Each row below holds a small network's activations on one input, seen along a few directions.
In each table, some parts of the input vary, and every possible input appears once, in random order.
A made-up example of a description, with smaller parts first: one of 4 places along a line, together with either a single point or one of 9 places along a line or (one of 2 separate values, together with one of 5 places around a ring).
Shared parts are said once, and a part with two or three values counts as separate values.

Other details of the inputs vary at random and push rows far along two fixed directions, the same in every table; ignore that.

Rows:
R1: [  5  -9   6  15   2  17   7  -3 -10  -8 -22  10]
R2: [  6 -11 -10  21   8  17   2   3 -12  -1 -13  12]
R3: [ -3  -5 -12 -16 -22  -8 -11   5  -5   2  23 -19]
R4: [-21  51  25   5  36 -24  23  11  34  28  11   4]
R5: [ -5  -3  -5 -20 -26 -10 -11   4  -2   1  11 -19]
R6: [ -5   0 -13 -28  -9  -3 -11  -7 -10  -8  18 -23]
R7: [  8  -3  -5   6  12  19   9  -6 -16  -6 -30   5]
R8: [-11 -11   1 -21 -18  -8 -15  -3   3  -8  12 -17]
R9: [-35  34  29  20  25 -14  20  21  25  26  23   3]
R10: [ 24  -2  -7  14   1   7   7  -2  -5   2 -18  18]
R11: [ -9  -8  -4 -21 -20  -9 -16   2   1  -3  11 -17]
R12: [ -9 -13  -6 -17 -14  -6 -16  -2  -1  -7  24 -16]
R13: [ 20  -5   5  14   8   8   7  -9  -2  -8 -15  19]
R14: [ 17  -9   0  14  11   7   3  -9   1  -7 -17  20]
R15: [ 20  -6  -5  14   8   7   2  -4  -1  -2 -18  19]
Each input here is: one of 3 separate values, together with either a single point or one of 4 places along a line.
Changing only the choice among 3 separate values turns R4 into R7. The same change can be made to R14. Which row results?
> R8
Change only the place on the line of 4 in R5. List by row number the other rows that result.
> R1, R8, R11

Rows:
R16: [ 14  -5  -6 -10 -11  -8  -3  -4  -1  -1   8  -4]
R17: [  4  -5 -11  -9 -15   8  -4   1 -16  -4  -4 -11]
R18: [ 11 -17 -17 -10 -19  12  -5  -4 -24  -9  -9 -12]
R19: [ -6  13   4  37  19  11  19  15   0  18 -12  17]
R20: [ 13 -12 -12  -1 -14   2  -8  -2  -9  -5   8   1]
R21: [  1 -11   3  -4 -11  -2 -10  -5   0 -10  12   0]
R22: [  6  -5   5 -17  -9  -5  -2 -10   0  -9  -1  -6]
R23: [-25   7  15  -1  -2 -10   1   9  12   7  20  -9]
R24: [ 14 -29 -16  -5 -11   6 -15  -8 -12 -13  -2  -1]
R25: [ 21 -24 -15 -12  -9   3 -13 -13  -8 -13  -7  -1]
R26: [ -3  -1  -1  32  20  17   8   8  -3   6 -22  19]
R27: [ -8  20  12  24  47  17  26  -6  -5   1 -10  14]
R28: [-12  14   8  -9   6 -22  -2   5  24  12  18  -5]
R29: [  5  -1   0  32  22  13   6   5   2   4 -19  26]
R30: [ 17  -6 -11 -18 -19  -9 -12  -8  -3  -7  12  -8]
R31: [  6 -17 -11  -3  -7   1 -14  -4  -3  -8   4   1]
R32: [-19  10  17  -2  -1 -17  -2   7  19   7  28  -3]
R33: [ -9  13   7  -9   6 -19  -4   4  22  10  15  -3]
R34: [ 21  -2   6  25  17  23  15 -10  -8  -8 -41  28]
R35: [ -6  29  15  24  33   0  19   9  19  18 -23  22]
R36: [ 18  -7 -24 -18   6  15  -2 -20 -30 -20   6 -12]
R37: [-7 13  6 34 20  8 22 16  1 20 -9 16]
R38: [  4 -22 -16 -13 -13  12 -11  -5 -19 -11 -14 -12]
R39: [-31  17  10   2   8 -15   1  17  21  18  20  -8]
R40: [ 14 -18 -13  26  14  34   9  -2 -24  -7 -48  18]
R41: [ 13  -5  -9  38  13  27  15   4 -18   3 -30  25]
R42: [ -9  -5  -7 -14  -8   2  -9   2  -5  -3  -2 -14]
R43: [-22  24   0 -17  29  -9   4  -3   8   4  24 -15]
R44: [-17  27  12 -12  11 -22   3   7  26  15  10  -5]
R45: [  5 -18 -17 -13 -14  14 -15  -6 -18 -14 -14 -10]
R46: [-25   9  15  -1  -3 -10   0   8  13   7  20  -8]
R47: [-33  16  22   2   4 -16   7  14  20  15  25 -10]
R48: [ -1 -13  -8 -12 -10  -8 -15  -1   4  -4  15  -7]
R49: [  8  -4  -8  -3 -13  -4  -9   0  -3  -2  15  -1]
R50: [ 12 -14   2  -8  -9  -1  -6 -12  -2 -12   0   0]
R51: [ 21 -19 -16 -12 -10   4 -17 -14  -7 -16  -7   2]
R52: [ 12   1  -7 -16 -16 -11 -10  -5   2  -3  14  -6]
R53: [-33  22  22   2   3 -15   3  14  22  14  26  -7]
R54: [-12   2   8  -5  -7   3  -2   2  -3  -4  -1  -9]
R55: [ 10  -7   3 -13  -9   0  -3 -12  -3 -12  -7  -2]
R56: [-24  28   9  -4  -1 -12   6  17  10  19  14 -13]
R57: [  4  -4  -6 -25  -9 -11  -9  -7   5  -5   2 -11]
R58: [-10  10  14  28  19  16  19   8  -3   6 -25  14]
R59: [ 11   6  12  20  18  13  16  -5   1  -2 -29  22]
R60: [-23  23   7   4  -1 -13   3  17  14  19  24  -7]
R61: [ 1 11  7 34 21  3 20 13  6 18 -6 21]
R62: [ 21  -4  -5  22  21  20  13  -6  -7  -2 -43  26]
R63: [-11  17  19  -7   2 -19   0   2  22   5  19  -2]
R64: [  3  12   1 -14  -5 -14   4   0   6   6   6  -7]
R65: [ -6 -13 -13 -15 -17   0 -21  -1  -5  -8  10 -13]
R66: [-15  20  23  -3   6 -20   5   4  26  10  20  -1]
R67: [ 28 -18 -16  -9 -16   3  -8 -12 -14 -12  -3   0]
R68: [ 13   3  -6 -17 -12  -7  -1  -5  -2  -2   1  -7]
R69: [ 15  -1 -10 -26 -20  -8  -9  -9  -5  -8   5 -11]
R70: [ -8 -13  -8  -6  -7   0 -10   2  -3  -1   6 -10]
R71: [  6   4  16  28  22   6  19   0   7   6 -18  23]
R72: [ 11 -15 -17 -10 -20  13  -6  -4 -24  -9  -9 -12]
R73: [ -4 -13   1  -8 -12   8  -2  -3 -13  -9  -6 -12]
R74: [-20   8  20   2   3 -17   4   9  19  10  25  -4]
R75: [  5  -8  -8  -9 -16  -8  -9   1  -2  -1  20  -7]
R76: [  3 -19   0 -12 -18  -4 -13  -8  -4 -13  16  -7]
R77: [ 18   2  -9 -14 -12  -1  -4  -8  -6  -6  -5  -2]
R78: [  6  -8   4  30  14  29  17  -1 -18  -5 -39  18]
Describe the family of inputs behind these rows.
> one of 3 separate values, together with either a single point or (one of 4 places along a line, together with one of 5 places along a line)
Changing only the choice among 3 separate values turns R25 into R16. The same change can be made to R38. Which row results?
> R18
A walk changes only the place on the line of 4. It starts at R45 and steps to R42. List the rest of the walk in order.
> R40, R38
Change only the choice among 3 separate values in R30. List by row number the other rows that result.
> R33, R66
A walk changes only the place on the line of 5. It starts at R55 and steps to R50. List the rest of the walk in order.
> R76, R23, R78

Rows:
R79: [ 10 -18  -5  14  -2  13   8   1 -16   2 -13   2]
R80: [  2  -6  -9   2  14  18  -3   0 -16 -10 -22   0]
R81: [-10  12  18   3  13   3   6   7  -1   0  -5  -4]
R82: [ 33   7  -6  -7  11   3   4  -8 -10  -6 -23  10]
R83: [ 14 -13   3  13   4  12   1  -9  -9 -15  -4  17]
R84: [  9 -11   1  15   7  18   0  -8 -17 -13  -2   9]
R85: [-14  18  17  13   3 -18   8  18  20  17  25   6]
R86: [ -4 -10 -10 -31 -43  -4 -18  -5 -10  -8  22 -29]
R87: [  0 -12  -8 -32 -45 -12 -17  -6  -4 -11  19 -22]
R88: [-16  22  24   3   3 -19   8  23  19  18   8  -1]
R89: [-29  19  23   3  18 -15  17   8  17  17  18 -11]
R90: [  2  -3   0  10  -2  21   7 -11 -16 -12 -17   3]
R91: [ 12  -8   0  10  -4  16   0   8 -17  -2 -20   2]
R92: [-12  17  10  13   8 -20  -2  14  28  17  19   9]
R93: [ 13  15   0  -4  19 -12  20  -5  10  13   0   3]
R94: [-3 -3  8 11  1 -7 14  8  6 12 -1  4]
R95: [  2 -26  -2 -37 -26 -13 -13 -16  -4 -18  21 -24]
R96: [ 11  -8 -10  13 -10   9  -3  -5  -1  -2 -23  14]
R97: [-31  28   1   6   4  -7   8  18  14  25  11  -6]
R98: [ 14 -20  -9  13   0   3   0  -4   0   1 -19  11]
R99: [-9 11  7  4  5 -1  2 -6 17  2 -8 10]
R100: [-21  16  -3   5  11   8   7   1   1   4  -4  -3]
R101: [  6  -6   3   7  -5  14   7 -13  -9 -14 -19  11]
R102: [ 17 -10  -4   9  -1   6  -9   2  -3  -4 -25  12]
R103: [ 14 -12  -6  20  -4  16   0   2 -17  -4  -2   9]
R104: [  4 -17 -19  11   5  14   4   3 -16   4 -15   2]
R105: [ 9 30 -1 -3  8 -8 15 -9  6 10 -4  7]
R106: [  0 -16 -14   6  16  16   5  -6 -15  -6 -15  -1]
R107: [ -3   8  13   0  14  -4  -5   2  16   2 -11   8]
R108: [  8 -11 -19  17   3  17  -4   5 -16  -1  -4  10]
R109: [ -9  -4   1 -36 -19 -26 -29  -9  20  -9  43 -17]
R110: [  3 -16   3 -43 -28 -12 -23  -9  -5 -22  16 -23]
R111: [ 26  -4 -20 -44 -25 -19 -22 -17  -2 -18  38 -21]
R112: [  6  -7 -14   7   3  17  -4  10 -17   0 -21   3]
R113: [-29  24   8   7  24  -9   3  12  15  13  27  -2]
R114: [-21  13  17   0  19 -19   8   3  33  17  10   1]
Changing only one part turns R81 into R90. The same change can be made to R102. Which row results?
> R96
Describe the family of inputs behind these rows.
> one of 4 separate values, together with either a single point or (one of 2 separate values, together with one of 4 places along a line)
List by row number the other rows that have the choice among 4 separate values in common with R106.
> R79, R89, R93, R94, R95, R98, R104, R114
Change only the choice among 2 separate values in R103. List by row number the other rows that result.
> R84
Change only the choice among 2 separate values in R91. List by row number the other rows that result.
> R81

Rows:
R115: [ 18  -4   2   8  -2  -4   2  -3   8   0 -11  16]
R116: [-17  24  -1   3  15  -7   9  13   7  18  14  -6]
R117: [ 33 -15  -4   1   2  15   1 -21 -12 -21 -34  17]
R118: [ -8  -8   8   7   4  13   3  -3  -5  -7 -16   2]
R119: [ 17 -17 -14 -41 -37 -22 -27 -15   3 -15  33 -19]
R120: [  7   0 -13  13  -2   8   4   6 -11   6  -5   4]
R121: [-24   9  13  16   3  -7   4  17  12  15  18   1]
R122: [ -6 -11  -3  15   8  13   0   1  -9  -5  -1   5]
R123: [-26   6  18  14  -1  -8   2  19  16  16   9   0]
R124: [-18  26   6  -3  16  -7  13   9   7  15   6  -9]
R125: [-20  27  11  -5  10  -8  12  10  10  16  -2  -8]
R126: [ 26 -23 -21  14 -13  24  -2  -2 -27  -8 -33  10]
R127: [ 16   3   4  -1  13   0   5 -12   3  -7  -9  10]
R128: [-15 -19  -5 -45 -30 -12 -26 -11  -6 -19  34 -38]
R129: [17  0 -3  5 12  0  2 -9  3 -3 -2 14]
Changing only one part turns R115 into R117. The same change can be made to R123. Which row results?
> R118
Describe the family of inputs behind these rows.
> one of 3 separate values, together with one of 5 places along a line
Change only the place on the line of 5 in R126. List by row number the other rows that result.
> R116, R120, R124, R125
Change only the choice among 3 separate values in R120. List by row number the other rows that result.
> R119, R121
